Each row below holds a small network's activations on one record, seen along a few directions.
Each row is followed by the record's values for the fields Furo, Rar, Pabit, Nemun, Daku, Favo, Nezam, Kazo.
A field that a record lacks is left out.
The largest differences between rows may come from other fields.
In the rows, 500 means zero.
Random noise pushes rows far along 5 fixed directions. That doesn't count. These rows show it; they differ only by the noise:
[367 544 409 733 542 466 241 538 599 423 573 648 457 628 470 377 619 410
 514 495 344 550 475 639 507 669 146]
[453 406 403 560 481 447 593 625 404 442 598 575 617 533 417 454 569 455
 427 356 522 554 639 297 500 449 441]
[278 470 539 639 473 407 648 669 272 469 548 582 578 433 590 475 781 554
 483 516 609 573 815 424 730 565 387]
[374 460 397 722 474 456 335 540 543 402 554 656 530 631 423 369 667 442
 488 414 402 539 618 505 545 623 162]
[597 567 440 436 501 548 533 534 593 504 612 461 539 451 506 505 326 313
 513 524 436 636 340 362 301 485 552]
[669 395 403 447 324 709 435 498 510 344 462 505 518 608 429 375 437 374
 605 369 446 608 614 225 303 549 525]
[403 584 522 482 572 356 787 653 413 601 682 471 634 297 589 602 488 418
 409 581 587 625 481 365 537 416 575]

[396 588 444 597 599 488 513 581 493 569 650 529 468 432 550 477 510 420
 492 605 492 559 417 504 499 517 485] => Furo is y2, Pabit is d2, Nemun is m2, Daku is c3, Favo is z1, Kazo is b2
[424 373 531 447 502 556 583 595 235 438 393 476 427 538 513 481 622 675
 552 425 633 400 725 471 649 401 627] => Furo is y1, Rar is k4, Nezam is v1
[396 366 503 650 241 420 632 379 620 455 429 585 697 548 424 446 771 568
 509 432 570 481 917 282 731 540 153] => Furo is y3, Nezam is v2
[543 680 543 509 617 435 285 368 586 671 575 473 398 413 547 619 296 499
 528 704 433 513  88 785 451 552 468] => Furo is y2, Pabit is d2, Nezam is v1
[757 429 408 394 595 619 246 293 644 507 459 491 468 652 274 535 204 416
 501 375 382 393 129 568 275 401 554] => Furo is y2, Pabit is d1, Nemun is m2, Daku is c2, Favo is z1, Kazo is b2
[502 359 520 521 511 638 426 575 428 351 285 552 446 673 454 415 633 578
 577 406 478 378 641 501 595 516 563] => Furo is y3, Nemun is m2, Daku is c3, Favo is z2, Kazo is b2
[461 557 532 514 595 402 529 393 732 479 429 525 605 582 444 515 496 437
 384 504 432 432 348 595 570 462 385] => Furo is y1, Rar is k1, Nemun is m3, Daku is c4, Favo is z2, Kazo is b2
[333 632 669 470 614 414 658 594 364 571 431 453 420 396 682 580 630 618
 511 676 610 458 532 652 721 486 599] => Furo is y1, Rar is k5, Nezam is v2
[677 491 539 350 423 641 450 459 457 514 460 473 506 538 511 573 358 473
 543 485 525 546 388 439 375 520 646] => Furo is y2, Pabit is d1, Nezam is v2
[537 537 547 442 387 698 454 527 472 441 408 476 404 493 650 404 492 509
 661 538 516 534 628 497 405 608 576] => Furo is y1, Rar is k2, Nemun is m1, Daku is c1, Favo is z2, Kazo is b1
[434 536 567 339 606 545 723 769 115 511 503 424 417 374 682 595 509 630
 517 588 679 515 486 491 560 406 909] => Furo is y2, Pabit is d2, Nezam is v2
[374 495 577 589 376 372 596 402 436 594 458 532 611 439 511 568 677 629
 492 522 597 481 705 446 706 557 385] => Furo is y2, Pabit is d2, Nezam is v2
[581 630 593 398 512 667 457 460 543 513 340 427 450 514 617 551 442 454
 595 654 469 509 352 623 564 580 690] => Furo is y2, Pabit is d2, Nemun is m2, Daku is c3, Favo is z1, Kazo is b2
[633 583 581 295 640 544 663 481 606 480 449 392 576 497 500 583 323 384
 424 515 463 523 280 486 458 405 724] => Furo is y1, Rar is k1, Nemun is m2, Daku is c2, Favo is z2, Kazo is b2
[508 641 525 451 557 407 574 574 522 588 621 476 585 447 552 644 432 394
 346 582 502 604 286 609 511 513 573] => Furo is y2, Pabit is d2, Nezam is v1
[620 536 610 391 364 475 610 269 622 627 516 342 658 337 507 616 359 380
 497 640 559 541 426 373 405 470 574] => Furo is y2, Pabit is d1, Nemun is m1, Daku is c4, Favo is z1, Kazo is b2
[504 565 446 428 671 345 651 498 689 593 593 458 556 454 435 530 358 401
 406 470 444 453 326 408 437 309 505] => Furo is y1, Rar is k5, Nezam is v2
[494 586 697 607 181 588 332 266 645 541 457 506 493 369 691 450 626 447
 660 694 462 630 654 579 549 851 302] => Furo is y2, Pabit is d1, Nemun is m1, Daku is c2, Favo is z2, Kazo is b1
[467 376 443 567 474 596 400 553 340 371 433 592 431 632 446 374 604 596
 537 352 475 443 667 539 477 514 405] => Furo is y1, Rar is k2, Nemun is m1, Daku is c4, Favo is z2, Kazo is b1
[455 512 576 624 353 450 505 256 710 582 353 544 544 506 423 463 612 506
 519 527 510 447 658 515 666 652 211] => Furo is y1, Rar is k5, Nemun is m2, Daku is c1, Favo is z1, Kazo is b1
[520 579 517 472 542 371 614 462 561 638 698 444 552 245 525 590 362 419
 537 605 529 578 382 399 391 403 536] => Furo is y2, Pabit is d1, Nezam is v2
[414 577 605 607 440 350 463 380 507 602 508 529 522 377 554 573 609 546
 473 649 558 498 515 619 696 595 328] => Furo is y2, Pabit is d1, Nezam is v1
[571 459 423 504 520 478 432 595 418 456 552 584 549 667 393 516 467 504
 388 345 473 477 409 491 466 498 519] => Furo is y2, Pabit is d2, Nezam is v2
[444 531 328 601 592 467 271 584 603 433 615 605 458 678 382 435 532 430
 389 393 364 500 364 633 441 573 345] => Furo is y2, Pabit is d2, Nezam is v1
[385 685 661 518 696 406 452 586 401 609 490 469 361 408 695 590 535 545
 468 738 527 536 305 845 658 592 546] => Furo is y1, Rar is k1, Nezam is v1
[431 254 468 594 500 371 450 493 189 533 479 625 536 563 332 527 634 742
 433 301 651 338 688 478 679 386 444] => Furo is y2, Pabit is d1, Nezam is v1
[455 537 468 641 502 483 322 452 490 583 520 624 428 542 431 480 556 541
 509 530 471 512 466 656 530 640 365] => Furo is y2, Pabit is d2, Nemun is m2, Daku is c1, Favo is z1, Kazo is b1
[490 381 378 561 551 477 447 541 515 472 513 522 459 593 393 448 507 544
 479 418 447 454 502 466 463 421 441] => Furo is y3, Nezam is v1
[313 412 440 565 610 428 632 577 500 465 510 539 548 518 397 445 563 514
 487 424 552 407 620 386 583 383 440] => Furo is y1, Rar is k2, Nemun is m2, Daku is c1, Favo is z2, Kazo is b2
[469 558 617 618 394 621 433 466 549 405 336 559 472 594 578 396 704 473
 568 538 447 528 648 574 652 685 403] => Furo is y1, Rar is k1, Nemun is m2, Daku is c3, Favo is z2, Kazo is b2
[321 586 541 465 776 600 444 621 428 370 266 453 267 580 640 449 602 571
 662 611 468 316 421 828 603 514 553] => Furo is y1, Rar is k2, Nemun is m3, Daku is c1, Favo is z2, Kazo is b2
[394 636 621 541 504 432 537 392 628 654 492 423 419 269 678 600 511 512
 602 818 541 539 439 622 586 558 396] => Furo is y3, Nezam is v1
[470 386 482 588 380 510 520 443 452 441 465 592 557 597 428 418 685 559
 419 347 506 462 776 461 652 524 307] => Furo is y1, Rar is k4, Nemun is m3, Daku is c2, Favo is z1, Kazo is b1
[440 488 531 552 506 534 455 605 333 438 478 496 416 507 555 477 571 590
 550 496 582 526 630 557 571 561 540] => Furo is y1, Rar is k3, Nezam is v1
[440 450 447 484 520 413 595 461 547 524 498 501 602 505 495 507 527 513
 489 445 460 459 552 488 517 465 439] => Furo is y2, Pabit is d2, Nemun is m1, Daku is c4, Favo is z2, Kazo is b1
[468 534 553 521 475 638 430 676 343 409 523 490 418 523 658 420 579 535
 534 555 505 599 636 603 541 623 600] => Furo is y1, Rar is k3, Nemun is m1, Daku is c2, Favo is z1, Kazo is b1
[516 651 523 554 431 438 447 429 664 583 612 496 552 430 552 555 467 394
 470 615 471 612 387 569 527 675 341] => Furo is y2, Pabit is d2, Nezam is v1

Here are new rows. What are their fields?
[483 608 595 449 603 481 519 694 266 512 556 511 494 511 625 617 521 551
 433 576 558 552 376 658 592 557 678] => Furo is y2, Pabit is d2, Nezam is v2
[610 428 494 282 588 712 566 703 329 423 470 395 315 487 617 454 389 536
 701 538 512 533 512 410 360 422 852] => Furo is y3, Nezam is v2
[624 520 534 452 496 560 467 375 617 473 421 461 506 549 404 488 370 451
 491 473 404 513 329 575 421 521 506] => Furo is y1, Rar is k1, Nemun is m2, Daku is c2, Favo is z2, Kazo is b1
[445 548 457 520 633 344 482 446 579 637 627 524 487 370 487 542 379 500
 512 574 445 499 327 526 467 430 427] => Furo is y2, Pabit is d2, Nezam is v2
[398 567 560 530 497 461 547 649 347 483 531 520 532 501 601 565 655 517
 429 558 548 554 556 646 678 587 516] => Furo is y2, Pabit is d2, Nezam is v1
[598 580 545 386 427 531 649 474 609 537 499 373 585 440 534 561 373 399
 463 555 522 592 407 410 441 461 607] => Furo is y1, Rar is k3, Nezam is v1
[411 485 529 421 574 402 746 550 468 535 497 446 509 380 545 497 530 546
 518 521 560 490 622 377 580 350 601] => Furo is y1, Rar is k5, Nezam is v2
[382 608 502 696 437 403 409 436 701 543 494 549 519 503 516 445 664 493
 496 616 410 471 563 678 603 662 139] => Furo is y3, Nemun is m1, Daku is c1, Favo is z1, Kazo is b1
[361 435 455 643 583 399 437 568 423 505 529 566 437 496 487 513 605 600
 459 498 531 441 590 542 579 479 359] => Furo is y3, Nezam is v1
[439 642 575 534 372 509 544 519 573 467 531 518 552 452 634 531 643 411
 487 603 480 634 591 539 578 694 378] => Furo is y2, Pabit is d2, Nezam is v2
[614 504 400 495 401 553 356 398 634 455 503 521 540 615 381 472 431 436
 455 425 398 530 416 461 423 546 411] => Furo is y2, Pabit is d2, Nezam is v1
[533 511 574 492 496 397 480 406 398 659 527 494 551 381 473 644 435 581
 463 544 600 491 415 546 555 457 526] => Furo is y2, Pabit is d1, Nezam is v1
[506 466 585 543 232 380 669 267 554 649 492 453 763 363 459 627 551 528
 478 505 625 568 702 313 626 540 361] => Furo is y2, Pabit is d2, Nezam is v1
[391 477 627 462 686 588 478 668 256 423 363 495 333 533 681 512 636 670
 594 636 571 411 506 710 635 528 702] => Furo is y3, Nemun is m3, Daku is c4, Favo is z2, Kazo is b2
[682 392 553 376 318 649 455 388 351 444 369 411 427 515 502 504 443 567
 618 467 564 477 614 348 455 527 709] => Furo is y2, Pabit is d2, Nezam is v1
[437 554 408 649 456 450 545 382 857 505 584 560 616 517 387 405 500 292
 460 471 368 533 510 351 459 495 199] => Furo is y1, Rar is k2, Nemun is m2, Daku is c3, Favo is z2, Kazo is b2
[501 481 533 514 538 518 323 532 356 465 544 533 349 553 535 516 505 556
 537 496 501 448 419 624 451 553 596] => Furo is y2, Pabit is d1, Nezam is v2
[401 447 546 523 606 358 592 622 280 521 483 529 541 519 449 564 605 636
 350 418 618 448 571 560 676 394 568] => Furo is y1, Rar is k1, Nezam is v1
